These are the activations of a small neural network, seen along a few directions. Each row is one input.
In each table, some parts of the input vary, and every possible input appears once, in random order.
Descriptions start from the smaller parts, as in this example, which fits no table here: one of 5 places around a ring, together with either a single point or one of 11 places along a line or (one of 2 separate values, together with one of 6 places along a line).
Shared parts are said once, and a part with two or three values counts as separate values.

Other details of the inputs vary at random and push rows far along two fixed directions, the same in every table; ignore that.

Table:
R1: [-122 -220 -105 44 128 72 15 12 -92 -109 -174 -60 123 -132 19]
R2: [-103 -145 -122 215 -10 -72 23 69 -18 -93 -175 -128 84 17 121]
R3: [-33 -214 -121 113 105 28 22 -72 -119 -152 -79 -131 96 -107 18]
R4: [99 71 43 -110 -84 -91 50 -95 -11 110 133 19 -86 19 -100]
R5: [54 41 28 -107 -31 -154 -23 -89 -16 63 177 24 -123 12 -85]
R6: [2 127 131 -55 98 -31 -13 -5 29 13 101 179 -58 58 -25]
R7: [-76 -167 -170 174 -10 -94 32 65 2 -79 -211 -87 119 -61 135]
R8: [-14 -226 -163 87 120 4 25 -59 -111 -143 -126 -111 102 -139 9]
R9: [50 -270 -98 194 -7 35 145 38 -38 -83 -212 -83 96 -121 18]
R10: [-39 -167 -64 173 44 124 126 14 -16 -121 -221 12 197 -35 7]
R11: [-1 98 64 -189 58 21 -57 2 -22 76 94 145 -51 -94 -44]
R12: [122 68 57 -90 16 -91 -72 29 41 61 111 76 -133 -62 -9]
R13: [87 75 107 -18 10 -55 12 9 45 73 132 52 -168 -8 -31]
R14: [8 -259 -156 117 -81 -12 141 -75 -65 -85 -176 -155 142 -90 -38]
R15: [-171 -239 -78 100 0 28 63 -27 -22 -71 -141 -155 112 -61 0]
R16: [24 107 113 -44 -56 -67 46 -34 82 100 52 134 -44 110 -57]
R17: [49 164 52 2 -96 -85 63 58 44 155 34 107 -92 80 16]
R18: [78 161 25 -16 -145 -47 77 69 59 152 21 124 -83 77 4]
R19: [12 73 69 -160 -127 13 56 -13 22 141 47 101 -62 12 -101]
R20: [26 148 4 -44 -37 -155 -24 69 55 106 47 102 -129 66 39]
R21: [-132 -222 -65 175 39 -65 25 -25 16 -142 -171 -82 129 31 48]
R22: [0 91 68 -92 2 -137 -45 -23 88 55 59 135 -86 92 -31]
R23: [-61 -207 -86 172 -62 30 115 -13 32 -94 -234 -53 182 22 7]
R24: [77 50 -10 -146 -25 -157 -46 -75 -1 73 147 27 -122 -1 -88]
R25: [-58 43 79 -142 -21 -83 -30 -22 7 104 119 81 -110 15 -71]
R26: [-114 304 -13 -186 -339 622 -825 61 103 -266 205 -835 143 534 174]
R27: [52 68 42 -89 -47 -118 29 -98 14 81 172 4 -118 4 -102]
R28: [32 130 91 -107 81 -23 -44 -2 51 19 80 191 -27 9 -2]
R29: [107 100 10 -151 48 -40 -58 -67 -40 41 146 82 -74 -93 -54]
R30: [-23 108 117 -27 -21 -98 30 -45 104 70 88 118 -78 97 -53]
R31: [-9 -124 -128 215 0 108 145 102 -41 -64 -217 -28 152 -55 104]
R32: [1 147 134 -32 82 8 37 -18 59 33 100 159 -50 55 -43]
R33: [90 57 99 -37 36 -97 -39 23 17 56 131 68 -172 -6 -24]
R34: [22 123 87 -97 103 -34 -29 0 40 16 68 185 -62 51 -19]
R35: [46 145 132 -43 46 35 53 -9 35 66 64 184 -20 62 -51]
R36: [-3 -283 -121 163 103 -64 31 41 -36 -125 -188 -109 47 -127 48]
R37: [141 118 44 -117 -40 44 59 -62 -47 71 103 99 -71 -48 -98]
R38: [-134 -259 -131 36 8 -22 -4 -8 -32 -68 -163 -111 145 -123 23]
R39: [-74 -135 -104 221 101 2 67 93 -62 -116 -167 -56 106 -55 134]
R40: [138 74 109 -37 -23 -27 29 18 23 106 93 70 -138 2 -38]
R41: [33 199 73 21 36 -16 55 78 27 91 95 128 -97 17 40]
R42: [117 111 64 -102 9 21 46 -76 -55 80 134 77 -74 -36 -81]
R43: [-142 -205 -60 76 112 92 11 3 -101 -120 -132 -82 122 -105 22]
R44: [77 195 70 6 2 14 69 85 5 125 58 150 -67 31 35]
R45: [-102 -233 -108 129 30 -75 13 -25 37 -127 -196 -51 163 -36 67]
R46: [-115 361 60 -125 -261 761 -741 51 68 -296 226 -797 165 479 173]
R47: [89 57 -12 -153 -44 -158 -52 -80 9 80 153 39 -87 -49 -81]
R48: [3 166 55 20 -60 -116 46 49 66 123 71 87 -124 67 21]
R49: [-14 63 90 -144 -76 -19 45 -31 13 148 75 83 -70 22 -82]
R50: [-38 -213 -114 145 97 47 97 -81 -95 -136 -94 -135 110 -135 -3]
R51: [-102 -206 -60 91 68 139 105 -1 -99 -69 -184 -58 160 -122 1]
R52: [33 113 88 -151 -30 118 52 5 -26 108 57 154 -46 -41 -85]
R53: [-54 -146 -143 183 116 -13 70 100 -48 -108 -201 -38 104 -78 133]
R54: [64 186 28 -60 38 -49 -21 88 21 69 70 150 -75 -20 77]
Each input here is: one of 6 places along a line, together with either a single point or (one of 2 separate values, together with one of 4 places along a line).
The inputs of R31 and R53 match in every part but the place on the line of 6. If R9 is changed in the same way as R31 into R53, which row does it become? -> R36
The inputs of R46 and R51 match in every part but the place on the line of 6. If R50 is changed in the same way as R46 into R51, which row does it become? -> R42
Start at R2 and move only the place on the line of 4, one step at a time. The first step leads to R21. Which rows follow, in order? -> R25, R5
List by row number the other rows that have the place on the line of 6 in common with R28. -> R7, R11, R12, R29, R38, R45, R47, R54
Which other rows does R42 become when the choice among 2 separate values takes its other values? List them by row number. -> R4
